Each row below holds a small network's activations on one input, seen along a few directions.
Each table varies a few parts of the input and shows all the possible inputs, shuffled.
Descriptions start from the smaller parts, as in this example, which fits no table here: line(4) and (point or ring(11) or (values(2) and ring(8))).
Shared parts are said once, and a part with two or three values counts as separate values.

Rows:
x1: [ 19   5   3  -2  -2  10 -15  -5 -20  -1  10]
x2: [ -6 -19   8  -6  14   6  17   2 -14  10  13]
x3: [ -3 -19 -22  10  -3   1  18  -4  -2 -18   0]
x4: [ 11  15   1   4   2   0  -7  -8 -12 -17   7]
x5: [ 11  13  16 -14   4   6  -3  -8 -20   2  12]
x6: [ 11  15  17 -10   3   4  -2  -7 -25  13  18]
x7: [ 15  16   0   3   6  -3  -6 -12  -9 -21  -7]
x8: [  3 -19 -15  14   3   6  17   0  -6 -10  -6]
x9: [ 26  30 -18 -34  -6 -24  -1  44   5   5   3]
x10: [ -4 -18  -8  16  15  -1   6   5  -6 -11   7]
x11: [-17   0  17   7 -10  10 -13   0   8  16  -1]
x12: [-17  -3  20   0  -5  11 -13  -3  17   3  -5]
x13: [ -5  -3  24   3 -13   4  -5  -8   6  37   4]
x14: [  8  19  -9   1  -7  -3   2 -15  -8 -28  -3]
x15: [  4  18  -8 -21  -8 -25  -5  42  40  26  -9]
x16: [ 13  -5 -25 -29  13 -30  16  45  17  15   4]
x17: [-10 -16 -27   4  12  -7  14 -14   0 -15 -12]
x18: [-24   7 -12   7  -5   2 -11 -17  25  -5 -18]
x19: [ 12  12 -24  -2  -5  -3  -9 -23  -7 -21 -10]
x20: [ -6 -17   8  -2  13   4  18   2 -19  22  19]
x21: [ -3 -27   5  -3  13   1  12   0  -8  -6   1]
x22: [-15   9   6  19  -4   9 -10  -1  20  -4 -14]
x23: [ 10   8  12  -7  -7   7  -5  -1 -20 -16   0]
x24: [ -3 -23   2   4   8   0  11   3 -17   6   4]
x25: [-5 -1 20  6 -8 14 -8 -4 12 25  0]
x26: [-13   4  -7  15 -14   8  -8 -11  27  -7  -7]
x27: [-13   2  13  18 -10  -4 -13  -2  15   0  -8]
- Describe the family of inputs behind these rows. => values(3) and (point or line(8))
- Changing only the values(3) part turns x12 into x21. The same change can be made to x26. Which row results? => x3
- Which other rows does x5 become when the line(8) part takes its other values? List them by row number. => x1, x4, x6, x7, x14, x19, x23
- Which other rows does x20 become when the values(3) part takes its other values? List them by row number. => x6, x13

Rows:
x28: [-11  17   8   7 -13   2 -16 -23  22  -7 -15]
x29: [ -6 -25  19   9  -1  13  -2 -10  -6   8   3]
x30: [  2   5  -8  -4  11  -3  10  -4 -22  -9  12]
x31: [  9  -3   4   1   9   2  11   5 -25  -4  14]
x32: [ -6 -14  20  14  -6  12  -9 -14   4  18  -2]
x33: [-20   4   4  13 -11   7   1 -20   5  10  -7]
x34: [-13  -3  15  18 -11  12  -1 -11   1  16  -4]
x35: [ 17  -4 -17   2   7  -2   5   2  -8 -27   3]
x36: [ -7 -13   5  11   5   2   9   3 -18   2   4]
x37: [ 22  11 -19 -17  11 -13   4  -4 -20 -23   2]
x38: [ 22   7   5 -10  12  -1   6   8 -35  -4  11]
x39: [ 14  13  -8 -16  15  -6  11  -1 -30 -10  10]
x40: [-12   3  -5  12  -6   2  -3 -23  18  -5 -16]
x41: [-19  18  17   9 -16   6 -13 -20   8   8  -6]
x42: [ -6  -2  -3  21  -9  11  -8 -14  18  -9 -16]
x43: [  0 -24   9   7  10   2   0   0 -15   4   7]
x44: [ 29   7 -16  -9  13  -3   1   6 -18 -28   1]
x45: [ 10   4 -19  -7  15  -9   9  -7  -8 -23   2]
x46: [ 16 -14   8  -4  14   2   1   2 -21  -2  17]
x47: [-12  -6  -8   5  -1   3   4 -18   7 -14 -11]
x48: [ -6 -14  -6  14  -9   9   0 -10   6 -18 -10]
x49: [-13 -13  13  12  -6  12   7  -6  -9   6   1]
x50: [-14  -7  -7   6   5  -4  12  -7 -15  -4   2]
x51: [ 28  -6   7 -15  19   0   0   5 -30  -2  16]
x52: [  3  18 -25 -32  -6 -27  -1  38  38  18  -3]
x53: [  2  14  -2 -27  -2 -13   4  51  26  38   7]
x54: [ -4  -1  35  11 -13  13 -23 -14   9  15  -1]
x55: [-20  -5   1   6  -4   7   7 -15  -6   1  -2]
x56: [ -4  10  10  16 -16  10 -18 -14  23 -11 -16]
x57: [ 10  10 -22 -24 -10 -19  -2  47  40  14  -4]
x58: [ -6  -8 -16   4   6 -10   8  -9  -2 -18  -8]
x59: [ -5  19 -15 -31  -3 -18   5  41  28  31   6]
x60: [-12  11  29  14 -13  13 -13 -11   7  13  -3]
x61: [  1 -14 -14  13   2  -1   4   0  -2 -22  -8]
x62: [  9   1   2 -31   2 -12  -6  47  28  39  11]
- Describe the family of inputs behind these rows. => line(5) and (point or line(6))
- Changing only the line(5) part turns x36 into x50. The same change can be made to x53. Which row results? => x59

Rows:
x63: [ 10  13  -6 -28  -1 -15   3  50  15  26  10]
x64: [-12 -27   3  34   6  19  11 -40 -27 -22  -6]
x65: [ -9 -13   4  29  -3  17  -8 -42 -10 -32 -15]
x66: [  4   6 -26 -26   2 -21  13  50  25  12   1]
x67: [ 33  28 -11 -29   8 -17  -4  17 -19  -8  14]
x68: [-17 -27  30  28  13  22   6 -36 -36  -5   6]
x69: [-14  -3   7  33  -3  12  -9 -40   5 -26 -17]
x70: [-25   5   4  28 -14  14  -4 -45   4 -18 -19]
x71: [-17  10  25  25 -18  19 -12 -43  -4  -5 -13]
x72: [ 12  12  -1 -30  -3 -17  -3  46  17  32  13]
x73: [ -6 -21  22  30   3  23   2 -38 -36  -8   0]
x74: [ 10  13  -4 -29  -2 -16  -1  49  16  30  13]
x75: [  5   7 -24 -25  -2 -22   9  48  27  16   3]
x76: [-10 -19   3  33  -1  21   4 -43 -17 -30  -7]
x77: [ -3  -5  23  27  -9  22 -16 -41 -19 -18  -6]
x78: [  7   5 -23 -32   2 -21   5  43  28  20   2]
x79: [-25 -33   9  31  17  17  15 -37 -27 -18   0]
x80: [ -9   4  27  29  -4  18 -19 -40  -4 -12 -10]
x81: [  4   8 -22 -28   2 -21   5  46  26  19   4]
x82: [ 13  11  -3 -35  -2 -16  -5  43  20  34  11]
x83: [ -2 -13  23  30  -3  27  -4 -42 -25 -17  -1]
x84: [ 27  21 -30 -26  10 -23   6  16 -10 -22   6]
x85: [ 15  12  -5 -37  -1 -17  -2  40  20  32  11]
x86: [  9   5 -25 -35   2 -23   7  39  31  18   1]
- Changing only one part turns x84 into x67. The same change can be made to x70. Which row results? => x71
- Describe the family of inputs behind these rows. => values(2) and (point or line(5) or line(6))
- Which other rows does x63 become when the line(5) part takes its other values? List them by row number. => x72, x74, x82, x85
- Which other rows does x79 become when the values(2) part takes its other values? List them by row number. => x68

Rows:
x87: [ 35 -11 -27 -19  12 -14   0  59  -4  -7  14]
x88: [ 35  -7 -24 -27   7 -12  -7  59  -7  -6  19]
x89: [-14  10  -9  20 -17   2 -17 -24  36  -4 -27]
x90: [  9  -6 -14 -48  11 -25  -1  40  19  35  19]
x91: [-20  33 -23 -26  -9 -10   3  39  30  40   2]
x92: [-13  52   6 -35 -19 -14   3  45  24  33   7]
x93: [ 21  15  13 -55   6 -21   1  41  17  30  24]
x94: [-19 -36  11  44 -11  20  -4 -14  26 -12 -26]
x95: [-13 -33  26  25  -3  31   7 -30 -26  14  -3]
x96: [-26 -46  20  36   9  23  28 -24 -10   0 -13]
x97: [-25  22 -23 -31 -19 -17  14  43  28  35  -4]
x98: [ 29 -27 -33 -22   4 -15  20  61   4 -15   2]
x99: [ 14 -10 -22 -41  14 -22  12  34  26  37  21]
x100: [  6 -10  35  33 -24  18 -32 -25  10   2  -4]
x101: [ 16  -2 -36   2  18   0   7 -34 -26 -42   4]
x102: [  8 -21 -26 -37  16 -21  26  39  34  32   0]
x103: [-11 -19  18  30  -9  36 -32 -20  15   0 -16]
x104: [-21 -23 -14  24   9   9  43 -32 -37 -19 -15]
x105: [ -1  24  17   7 -31  -3 -26 -28  28  -4 -25]
x106: [ 54  17   0 -32   3  -4   0  57  -9  -5  19]
x107: [ 26  11   1 -36  20 -36  -4  34  16  44  18]
x108: [ -4  38  17  13 -19   6 -27 -27  36  -9  -4]
x109: [  0 -15 -32   4  19 -13  20 -23 -20 -59 -13]
x110: [ -6  -4  40  26 -24  22 -42 -20   3  -2   2]
x111: [ -7  12  15  28  20  -4   7 -39 -51  -7   6]
x112: [ 16   4 -31   2  22   2  -4 -31 -29 -42   6]
x113: [-22  10  -1   7 -23   1 -28 -19  31 -12 -21]
x114: [ 22  16  -7  -8  11  -8  -6 -29 -40 -45  -2]
x115: [-15  -5  -3  15   9  13  17 -36 -49 -13   4]
x116: [ 31  25  -6  -6  10   2   2 -32 -33 -44  11]
x117: [-14  -8  54  22   8  34  -5 -28 -22   4  15]
x118: [-17 -28  21  37 -19  21 -22 -18  20  -8  -3]
x119: [ -4  15  17  15   4   6  12 -39 -54 -11  12]
x120: [-17 -36  28  32   0  29  15 -31 -16   9   4]
x121: [-40  13 -30 -24  -6 -21  15  48  38  27 -13]
x122: [ -6 -17  47  25   4  27  -3 -35 -24  14   2]
x123: [-32  -4  -8  19 -18 -10  -4 -16  45 -24 -32]
x124: [ 52   8  -4 -27   6 -13  -9  51  -7  -1  14]
x125: [ -9  48  -5 -16  -6 -29  -3  37  24  46   1]
x126: [-16  -7  -7  27  17  10  23 -35 -45 -10  -3]
- Describe the family of inputs behind these rows. => line(5) and ring(8)
- Changing only the line(5) part turns x109 into x114. The same change can be made to x121. Which row results? => x125
- Changing only the line(5) part turns x103 into x118. The same change can be made to x95. Which row results? => x120
- Which other rows does x119 become when the ring(8) part takes its other values? List them by row number. => x92, x93, x106, x108, x110, x116, x117
- A walk changes only the line(5) part. It starts at x108 and steps to x105. List the rest of the walk in order. => x113, x89, x123
- Which other rows does x99 become when the line(5) part takes its other values? List them by row number. => x90, x93, x102, x107

Rows:
x127: [-42 -38  16  37  -3  20   9 -25  11   4  -8]
x128: [ 34 -24 -38 -32  37 -17  38  37 -46 -14  29]
x129: [  9  30 -16 -41  -9 -22   4  52  25  29   9]
x130: [-13 -23  42  23  -4  23  -1  -8 -16  23   4]
x131: [ 10  25 -17 -35  -3 -24   0  48  31  32   4]
x132: [  9  13  17  26   2  19 -18 -53 -34 -34   0]
x133: [ 17  22 -12 -41  -1 -24  -2  46  35  23   1]
x134: [  3  -2  39  15  -3  20 -17 -35 -36   7   8]
x135: [ 13  16 -24 -34  -5 -25 -11  47  43  17   1]
x136: [ -6   0  -5  44  -4  18  -9 -55 -15 -54 -19]
x137: [-34 -21  -3  38  -5  13   8 -54   1 -33 -29]
- Describe the family of inputs behind these rows. => point or line(4) or ring(6)

Rows:
x138: [  5 -17  12  -1  -1  21  -5 -36 -19   4   2]
x139: [ 30 -14   8 -25  10 -13  -4  30 -20   0   6]
x140: [ -4  13  -4  -4 -17 -15 -11   5  28   7 -13]
x141: [ -8  24 -16 -17  -4 -18   3   8  11   7 -11]
x142: [  1  14 -35 -13  10 -12  10  17   5   3   6]
x143: [  1   0  18   0  -9   6 -12  15  24  22   3]
x144: [ 19  -9  -5 -22  14 -10  -1  29 -16   4  18]
x145: [16 -3 -9 -9 14 -5 14 27 -7 17 21]
x146: [-32 -45   9  22   6   3  19 -13  -7  10   0]
x147: [  1  -3 -10   9 -20  25   4 -25 -12 -22 -12]
x148: [-10  11   4  34   1   1  -3 -16 -13 -30 -11]
x149: [  9  -6 -10   6  -5  11  -4 -43  -4 -14 -10]
x150: [ -5  -2  18  25 -15  23   5 -10 -29  -4   3]
x151: [-30 -36 -13  26   5  -4  19 -17   6  -9 -18]
x152: [ -7  12  -2 -21   6  -5   9  17  -3  24  10]
x153: [ 30  -7 -12 -26   8 -18  -1  25  -6 -21  -7]
x154: [ -5   6  -4  26 -19  16   5 -15 -16 -25 -11]
x155: [  5  -4  -6   6 -12   8 -15  17  45  -2  -6]
x156: [ -3   4 -12 -19  12  -6   7  22  -8  20  22]
x157: [-10   3  29  32   1  11   0 -11 -24 -12   6]
x158: [  0 -12  22   4  19  12  -8 -37 -14  -2   3]
x159: [ -7   6  10  22  14   1  -7 -30  -2 -34  -5]
x160: [ 15   4 -31  -7   9 -16  12  20   6  -6  13]
x161: [ -8  16   9 -20  -4  -7   8  14   1  25   3]
x162: [ -7   4  16  -8 -10  -4 -12  13  14  27  -5]
x163: [  2   8  -4   2 -12  -1 -11  10  36   2 -10]
x164: [  1 -11  12   9 -19  28   1 -22 -24  -1   4]
x165: [ -8  13  14 -16  -6  -8  -3  12   7  27  -3]
x166: [  4  -1   1  10  13   4  -5 -44   3 -22  -9]
x167: [ -9  -1  29  21  19   6  -8 -24 -18  -9   7]
x168: [  6 -10  13   9  -9  10 -18  21  31  24   8]
x169: [ -6  22  -5 -14 -11 -13   1   6  22   4 -14]
x170: [ 16  -2 -24 -23   9 -19   0  23  -3 -19  10]
x171: [ -5  20 -23 -19   2 -12  11  11  10   3   0]
- Describe the family of inputs behind these rows. => values(2) and (point or ring(6) or line(10))
- Changing only the values(2) part turns x163 into x143. The same change can be made to x149. Which row results? => x138
- Which other rows does x156 become when the line(10) part takes its other values? List them by row number. => x139, x143, x144, x145, x152, x161, x162, x165, x168
- Which other rows does x160 become when the values(2) part takes its other values? List them by row number. => x145
- Which other rows does x138 become when the ring(6) part takes its other values? List them by row number. => x150, x157, x158, x164, x167
- Which other rows does x154 become when the values(2) part takes its other values? List them by row number. => x150
